Each row below is a small network's average activation on inputs in which a field has the value named, seen along a few directions.
Values that are neighbours, or in one group, have similar rows; names and order tell nothing.
(in the rows, 500 means zero)
Strong random noise was added to every row along 14 fixed directions; ignore it. To show where, here is one row again and again, with new noise each time:
[545 624 577 523 515 462 392 749 404 535 532 452 392 599 437 466 305 461
 513 606 558 581 385 485 328 491]
[497 226 462 493 302 672 260 539 347 240 603 637 389 386 674 416 508 489
 497 481 556 542 573 501 359 506]
[575 361 508 373 468 621 500 249 456 504 561 574 408 494 452 672 632 532
 493 366 348 409 545 598 600 306]
[602 498 408 155 543 459 340 461 352 526 407 494 328 562 388 588 427 493
 527 620 533 551 585 531 502 519]
[498 582 485 387 605 634 513 670 421 454 534 529 314 453 581 535 415 516
 576 379 566 536 537 527 580 459]
[554 617 478 562 552 530 446 441 491 473 424 783 355 562 403 484 434 512
 584 555 608 413 596 534 429 476]
[467 582 553 317 514 196 570 640 519 492 463 358 543 391 504 519 496 234
 399 593 439 586 464 276 434 634]
[426 473 538 806 441 487 484 688 673 378 540 457 591 592 616 262 579 611
 466 434 550 473 244 556 712 477]
[525 298 606 544 467 515 471 481 309 453 544 799 333 481 520 591 638 410
 685 620 534 421 286 550 551 271]
[595 466 496 405 542 422 319 727 475 256 568 633 220 595 407 347 476 431
 509 396 548 500 454 587 717 424]
[588 581 611 472 445 304 510 621 578 618 412 355 612 561 249 487 449 401
 275 476 424 533 364 420 549 578]
[582 591 625 651 468 229 490 485 539 407 524 445 364 672 414 598 615 425
 731 652 356 419 434 583 520 312]
[531 447 659 530 315 507 729 451 527 456 571 478 677 520 583 494 600 427
 436 484 371 487 468 431 523 461]
[533 332 477 561 362 452 521 462 345 565 213 434 731 434 515 484 606 420
 439 466 617 547 469 545 764 474]
[588 579 659 395 428 451 720 610 446 544 406 702 542 524 410 494 469 345
 448 552 578 493 433 366 580 548]
[259 368 373 484 597 328 488 334 615 523 457 335 581 142 724 652 760 370
 426 415 389 473 428 351 542 512]


Values of Regu:
h10: [518 544 564 361 438 440 635 505 373 613 509 637 494 435 537 572 455 143
 414 539 583 536 625 291 313 486]
h2: [650 470 566 549 398 440 429 598 489 473 549 361 467 577 352 554 449 548
 478 424 451 502 454 552 516 487]
h4: [393 576 531 635 586 399 559 562 748 577 542 310 584 592 517 450 598 635
 422 445 415 452 191 512 717 442]
h6: [471 536 472 498 428 549 400 545 425 459 458 593 257 585 724 620 481 564
 690 553 717 482 361 481 542 355]
h7: [490 329 392 488 425 921 382 477 491 725 390 686 450 447 473 568 467 843
 486 535 695 462 407 501 559 611]
h5: [512 468 627 590 361 250 550 478 486 610 438 615 589 566 456 565 581 348
 464 587 666 463 193 365 516 435]
h1: [513 655 567 577 590 304 486 522 537 612 515 399 489 591 365 563 441 433
 487 456 497 485 389 531 502 433]
h8: [485 564 558 429 437 401 548 603 493 434 457 486 453 643 588 488 538 376
 510 435 641 500 384 456 721 380]
h9: [500 449 331 254 747 570 485 433 235 611 494 346 477 470 419 493 403 391
 469 276 498 628 748 719 722 344]
h3: [408 479 363 644 669 409 382 461 729 248 646 678 364 425 464 302 589 517
 616 583 390 409 650 544 371 607]
Regu is arranged as a 2 by 5 grid.
Q: What is the length, in steps, of the shortest route from h5 to h9?
A: 3
Q: Which values are neighbours of h7? Give them in the order they are listed.
A: h10, h3
Each value of Regu is a pair of two hidden parts, and every pair occurs once (2 first parts, 5 second parts).
Q: Changing only the second part turns h1 into h9. h6 has the same second part as h1; what does that change turn h6 into?
A: h3
Q: Changing only the second part turns h4 into h7. h8 has the same second part as h4; what does that change turn h8 into?
A: h10
